These are the activations of a small neural network, seen along a few directions. Each row is one input.
In each table, some parts of the input vary, and every possible input appears once, in random order.
A made-up example of a description, with smaller parts first: one of 3 separate values, together with either a single point or one of 9 places around a ring or (one of 4 places along a line, together with one of 5 places around a ring).
Shared parts are said once, and a part with two or three values counts as separate values.

Other details of the inputs shift rows strongly along three fixed directions, in all tables alike. That doesn't count.

Table:
row 1: [-27 -24  -8  -6  24  -9 -39  33   7  -6  32 -31]
row 2: [ 28  47  21   1 -46  14  -2 -14   1  34 -48   8]
row 3: [ -3 -16  34  16  32 -10   4 -67  10   8 -16  13]
row 4: [ 22  26   3  23 -45  39  14  -7 -28  -9 -16  14]
row 5: [ 38  13   6  -7 -27 -17  17   6  24  36 -32   3]
row 6: [-31   6 -21 -18   7 -33 -18  69  -6 -23  30 -31]
row 7: [-26  -9 -39 -31   4 -29 -11  63   8 -15  33 -18]
row 8: [  5  32 -10   3 -27  21   6  26 -27 -16  -8   6]
row 9: [-24 -32 -21  -3  33  34  13 -21 -32 -44  30  17]
row 10: [-24  -1 -11 -18  28  24  25  35  -6 -38  28  28]
row 11: [-11 -25  23  -9  19 -62 -37 -13  28  20   0 -50]
row 12: [  6  17  -7   1 -33  14 -27  48  12   6   6 -10]
row 13: [ 42  30 -13  -5 -58 -13   9  -5  10  35 -36   1]
row 14: [ 24 -39  14  21  22  20  19 -66  -3   4   3  10]
row 15: [ 13 -33  16  11  34  13  26 -69  -3   7  -9   9]
row 16: [ 38  23   6  22 -50  -6 -12  15  34  50 -28   4]
row 17: [  4 -18  13  -2  16 -17  19 -82  -9  -4 -10   2]
row 18: [-18  -4 -29 -30   3 -40 -10  42   9  -6  27 -16]
row 19: [ 45  36  12  -9 -42 -33  17   7  36  41 -29   2]
row 20: [-26  27 -11 -11   4   4  -5  68  15 -11  17  18]
row 21: [-28  -7   9  -1  25  41  -6  -7 -27 -26   9  12]
row 22: [ 16 -44 -14   4  -7 -54 -22 -20  26  32  10 -46]
row 23: [-15 -21  24  -2  30 -19 -19 -42   3   9  -9 -25]
row 24: [  5  34  -4  14 -30  52  20   6 -43 -23  -7  26]
row 25: [ -6 -37  15  25  36  12  -3 -51   3   5  -3   7]
row 26: [-36 -21  -3   1  46   9  -5  13   3 -19  18  10]
row 27: [ -2 -36   5   6  27 -51 -31  -1  35  36   1 -29]
row 28: [  2  34 -12  -5 -27  -1   0  40 -16  -8  -8  -6]
row 29: [-27  16   3  -1  16  24  17  -5 -41 -54  15  18]
row 30: [ 16  25  -2   7 -12  73  42  -2 -22 -21  -1  55]
Each input here is: one of 5 places around a ring, together with one of 6 places along a line.
Question: Changing only the place on the line of 6 turns row 12 into row 2. The same change can be made to row 16. Which row results?
Answer: row 26
Question: Which other rows does row 15 become when the place on the line of 6 takes its other values? List them by row number.
Answer: row 5, row 10, row 14, row 19, row 30
Question: Start at row 17 and move only the place on the line of 6, one step at a time. The first step leads to row 18. Which rows follow, in order?
Answer: row 7, row 13, row 9, row 22

Table:
row 31: [-29  -9   2 -13  24 -17 -17  11  -8 -16  23 -12]
row 32: [  0  -9  10   5   1  -3 -18 -18  -5   1   6  -1]
row 33: [-22  -7  14  10  27  41  19 -16  -5 -31  12  34]
row 34: [  0  -2  -7 -11  11   6  -3  44  -4  -9  22 -16]
row 35: [-13  35 -15  -5   4  35  20  37 -13 -26   6  40]
row 36: [ 31  -1  21  29  11  11  19 -56 -18  15 -25  -2]
row 37: [-28 -25 -13 -10  32  -2 -16  38   4 -23  48   9]
row 38: [ 13  21 -18   6 -32 -15  -7  18   2  16  -4 -14]
row 39: [ 23   3  28  27 -16  25   6 -71  -7   6 -34  15]
row 40: [ 26  47   0 -15 -37  23  19  18   9  17 -30  25]
row 41: [ 32  16  12   3 -22 -25  -2  18   7  26  -7 -18]
row 42: [ 16   2 -14 -15 -24 -46  -3  32  24  27 -14 -17]
row 43: [ 12  11  -7   3 -10 -35 -17  34  38  38  -5 -16]
row 44: [ 22  15  10   5 -30  -9   1  10  25  40 -33   3]
row 45: [ -2  18 -14 -11  -7  53   9  34  -6 -20  11  39]
row 46: [-17 -19   6  -5  16 -45 -24   7  19  -1  10 -39]
row 47: [ -1  19  -8   3 -18  43  32  13 -10 -31  10  37]
row 48: [  4 -16   2  -3   9 -27   7 -20  16  -4   1  -9]
row 49: [-30 -19   0  -7  24 -15 -13  10 -10 -12   5 -18]
row 50: [-24   5 -22 -16  -5  -1  -4  46 -19 -27  12  -3]
row 51: [ 10  34   0 -15 -29   4  -7  19   3  13 -20  -6]
row 52: [ 27  51  -8 -16 -54  21  11  12 -10   6 -29  11]
row 53: [-22  15  -3   4  18  22   4  -4 -26 -27   2  14]
row 54: [-19 -16 -16  -3  -1 -24 -15  29   7 -17  32 -30]
row 55: [  8 -14  14  10  -1  -3   5 -62 -19   5  -5  -5]
row 56: [ -5 -27  -6  -5  11  -9  -9 -23  -2   4  11 -29]
row 57: [ 28   8 -13 -12 -32 -15   1  18  24  32  -6 -12]
row 58: [ 25  32  12   0 -36 -11  -1  16  26  35 -17  12]
row 59: [ 21  27   9 -10 -26 -26   1  11  21  29 -17   5]
row 60: [ 26  43   6  16 -40   1  -7  -1   9  36 -37   0]
row 61: [  1   3  -9 -16 -11 -63 -23  64  50  21  10 -35]
row 62: [ -3 -23   0   9  -3  -3   1 -33 -16   3 -10 -14]
row 63: [  5 -30  16  13  26 -21  -1 -11   4  -4  12 -28]
row 64: [-16 -15 -17  -4  35  -5   9  -6  -7 -20  19   5]
row 65: [-18 -23 -24   2  28  -7   2  14   1 -11  34  -5]
row 66: [ 19  20   0   6 -32   9   2  22  22   6  -8  21]
row 67: [ -6   1   2   5  11  33  17  26 -29 -24   5  13]
row 68: [ -5   2  16   4   0  -6 -14 -12  -1   9   2  -6]
row 69: [-28  19  -2   1  -5  29  -5  43  -5 -32  19  12]
row 70: [-11 -10  -5  15  19  15 -11 -16 -15 -11   8   4]
row 71: [  4  -1   9  -4  -2 -17   0 -36 -13  -2  -4  -8]
row 72: [-22 -28   2  -8  41   9  -5  -1   9  -5  22  -2]
row 73: [-11  -2 -16  -4  -6  22  18  25 -12 -17  11  20]
row 74: [-16  17 -23  -6   2   4   1  24 -20 -27  13   3]
row 75: [ -4 -17  15   3  17   1 -14 -35   5  16  -7 -20]
row 76: [-16 -28 -12   8  39   4  -9   1   4 -11  25   7]
row 77: [ -8 -19  -2  -5   7 -40 -13  -8   8  -9   8 -34]
row 78: [  4  -6  15  20  -4  41   8 -49 -27  -6 -27  25]
row 79: [ 14 -13  18  19   0  39  20 -57 -13   5 -31  36]
row 80: [ -2 -32  12  -1  25 -35  -3 -24  15  23 -15 -18]
row 81: [  6  11  -2   0 -12  27  23 -10 -14 -11   9  31]
row 82: [ 18 -15  18   2  11 -13  19 -75  -5   8 -16   9]
row 83: [  3 -28   7   4  15   2 -19 -41  -1  10  -4 -15]
row 84: [ -8  16 -19 -24   1  38  23  22 -15 -33  12  32]
row 85: [-13 -36  18  12  24 -21 -20 -34   4  19 -11 -30]
Question: Changing only one part turns row 47 into row 73. The same change can be made to row 54. Which row results?
Answer: row 62
Question: Changing only one part turns row 78 into row 70. The same change can be made to row 67. Which row results?
Answer: row 36
Question: What do these inputs look like to the network?
Answer: one of 5 separate values, together with either a single point or (one of 2 separate values, together with one of 5 places around a ring)
Question: Start at row 73 and move only the place on the ring of 5, one step at a time. The first step leads to row 42. Which rows follow, in order?
Answer: row 80, row 44, row 79
Question: List by row number the other rows that have the choice among 5 separate values in common with row 52.
Answer: row 34, row 40, row 45, row 51, row 56, row 57, row 72, row 75, row 83, row 84
Question: Which other rows does row 74 become when the choice among 2 separate values takes its other values? List them by row number.
Answer: row 64

Table:
row 86: [ -7 -20  21  -4  40 -21  -8 -49  16  16 -24   0]
row 87: [-29  -6  11  21  26  32  16   2  -7 -41  12  18]
row 88: [-16  -5  -1 -10  16 -22 -18  60   9  19   8 -37]
row 89: [-25 -36 -11   4  34  -3  16   7   3 -39  31  -6]
row 90: [-18  18   2  -9 -21 -43 -31  37  11  -4   9 -20]
row 91: [ 16  14 -18  -1 -14 -18   7  37  26  -4  14 -16]
row 92: [-38 -35   9   1  61   6 -18   8 -30 -40  34 -30]
row 93: [ 10   0 -30 -11 -12 -21 -28  49  23  33 -12 -17]
row 94: [ 21  38  -7   3 -16  33  35   8 -12 -16  12  32]
row 95: [ 14  32  -5   1 -34  66   6  12 -35 -21 -12  20]
row 96: [-44 -38 -11 -19  35 -29  -8  -5 -15 -46  45 -17]
row 97: [ 12  19  -7   9 -15  35   4   2   1   0  15  21]
row 98: [  1 -24  -6  21  14  -6  -7 -64 -10  20 -15 -11]
row 99: [-29   2 -17  -6   5  21  -3 -16  -7 -17  12  24]
row 100: [ 24 -11  23  12  11 -55 -26  -5  30  45   3 -28]
row 101: [-15   9  10  19  23  32  11   0  -3 -34  13  14]
row 102: [ -8  14 -16   2 -13  18  17  14 -43 -36   7  10]
row 103: [ -1  47  22  -9 -20  46   7   6 -21 -30 -11  27]
row 104: [-11 -22  -5   4  28  27  -7  -1 -12 -16  40  22]
row 105: [-25 -29  17   8  37  -1  -3  12  -6 -16  26  14]
row 106: [ 22  26  -9 -14 -30   6  21  40  -4  23 -17  -7]
row 107: [  2 -44  -3  -5  14 -32 -26  -2  18  45  -1 -51]
row 108: [  9  52  10  21 -43  33  10   6 -38 -12 -30  23]
row 109: [ 27  -1  10  28 -33   9  -4 -70 -23  21 -41  -3]
row 110: [ 26   2  23 -10 -11   0  15 -62  -8  -1 -22  -8]
row 111: [ 31  30  -7 -11 -41  -7   4  37 -10   6 -12 -22]
row 112: [ 23  12   1   2   0  17  24  -7 -14  -9  12  30]
row 113: [-13 -38   9   9  60 -20 -13 -28  -2  11 -12 -17]
row 114: [-15 -10  20  19  13  22  13   0  -8 -22  -2  25]
row 115: [  5 -17   6  -6  13  14  -1 -65  10  17 -30  20]
row 116: [  0  26 -23 -22 -24 -39   1  27  18   8   3  -4]
row 117: [ -9  21   9  13  18  26   9  12  -7 -19  25  18]
row 118: [ 29  41 -21   2 -45 -19  16  18  -4  26 -26   0]
row 119: [ 18  34 -16 -29 -25  -9  13  27  20  11 -24  21]
row 120: [ -4 -23   2  12  -3  25   3  -6   2  -8   0  19]
row 121: [ 19   4  18  10 -39   1  -7 -79  -5  19 -35   5]
row 122: [-23 -31 -10  12  16  17  -3   1   9 -22  22  -2]
row 123: [ -5  19  12 -23 -14 -27 -15  41  31  30  -7 -21]
row 124: [ 47   4  -2   2 -13 -26  14 -31  10  48 -54  -9]
row 125: [ -5 -26  -1  -6  19  -2  17  11 -10 -16  26  19]
row 126: [ -5  -7 -11 -28 -16 -28 -41  38  26   7  20 -38]
row 127: [-12  18  -6 -23 -20  41   4  20   1  -1   2  22]
row 128: [  1 -30  16 -18  24 -20  14 -50   9  16  -6 -17]
row 129: [  9  -8 -12  -6 -19 -32   4  53  24   3   6  -8]
row 130: [-33   6 -12   9  26   3  -3  24 -21 -19  14   1]
row 131: [  6   3 -22   3 -16 -10 -22  40  37   7  18 -21]
row 132: [ -7  -3  15   6  13 -43 -13 -43  19  23 -16 -15]
row 133: [ 26 -28  24  20  -9   6   4 -66   3  33 -22  17]
Question: Changing only one part turns row 113 into row 124. The same change can be made to row 123. Which row results?
Answer: row 128
Question: Changing only one part turns row 92 into row 111. The same change can be made to row 90. Which row results?
Answer: row 96
Question: What do these inputs look like to the network?
Answer: one of 3 separate values, together with either one of 6 places around a ring or (one of 2 separate values, together with one of 5 places around a ring)
Question: Which other rows does row 112 become when the choice among 3 separate values takes its other values? List them by row number.
Answer: row 100, row 104
Question: Start at row 115 and move only the place on the ring of 5, one step at a time. The first step leads to row 99. Which rows follow, in order?
Answer: row 121, row 126, row 127

Table:
row 134: [ 17 -55  37  36  36  -6 -11 -59  -1  10   8 -19]
row 135: [ 13  16  31 -17 -33 -12  10 -40  22  20 -34  19]
row 136: [ 14 -73   3  -4  58 -20  14 -57 -13   6   7 -27]
row 137: [  6 -43  28  31  35  -5 -19 -66   3  25  19 -19]
row 138: [ 28  54  29  29 -27  69  45 -22 -15  17 -71  47]
row 139: [  3   4  29  28  33  82  32 -52 -49 -19 -40  60]
row 140: [ 18  45  17  18 -16  48  15 -28 -16  34 -49  42]
row 141: [-56   2  -3  -7  22  89   9  11 -36 -46  -1  63]
row 142: [ 37  43 -17  15 -49   2  27  42  -3   0 -17  34]
row 143: [-13 -23  -3   9  13 -23 -27  79  34  -3  52 -44]
row 144: [ 26  12 -25 -27 -43 -50 -20  23  -3  27 -16 -68]
row 145: [-49  53 -18  -9 -10  57 -13  75 -57 -51  -2  18]
row 146: [ 40  13   6  34 -29 -14  39 -34  15  21 -35   5]
row 147: [-37 -10 -30   9  36  25  22   9 -32 -46  49  40]
row 148: [ 19  72  21  -9 -37  29  47  41   4 -14 -22  43]
row 149: [  5  63   9 -25 -48 -33  -9  34  -7  -2 -16 -20]
row 150: [ 20  -2  10   2 -54 -18 -39  20  45  40  -5 -21]
row 151: [ 12 -69  -9 -15  44 -42 -15 -86  23  30   2 -43]
row 152: [ 30  11   4  10 -44 -24 -43  12  49  40  -3 -24]
row 153: [ 48 -24   8   2  -5 -32  22 -42  25  51 -31 -40]
row 154: [-30 -22  11 -16  63  -9   9  19 -10 -46  39  11]
row 155: [ 10  21  -8  -3 -22 -34 -41  25  45  57 -36 -19]
row 156: [-29   6 -12   0 -14  -3 -43  66 -20 -34  43 -44]
row 157: [-45  -4   4 -22  56   6  10  14 -16 -42  51  23]
row 158: [ 16  52   3 -26 -37 -26  -7  22  41  16 -17   8]
row 159: [-37 -77 -26 -37  41 -17 -17   2   7 -15  42 -26]
row 160: [ 11 -47  -4  -7  40   2  16 -68 -17  15   8  -7]
row 161: [-33 -21 -38 -15 -11 -35 -17  62  23 -17  38  -4]
row 162: [ -7 -10 -12  20  18  28  21 -75 -14 -29  -1  40]
row 163: [-36  13 -44  -7 -16 -34 -17  72 -25 -44  39 -28]
Question: What do these inputs look like to the network?
Answer: one of 5 separate values, together with either a single point or one of 5 places along a line
Question: Changing only the choice among 5 separate values turns row 147 into row 160. The same change can be made to row 142. Which row results?
Answer: row 136
Question: List by row number the other rows that have the choice among 5 separate values in common with row 154.
Answer: row 135, row 148, row 149, row 157, row 158
Question: Start at row 141 and move only the place on the line of 5, one step at a time. The first step leads to row 155. Which rows follow, in order?
Answer: row 140, row 139, row 138
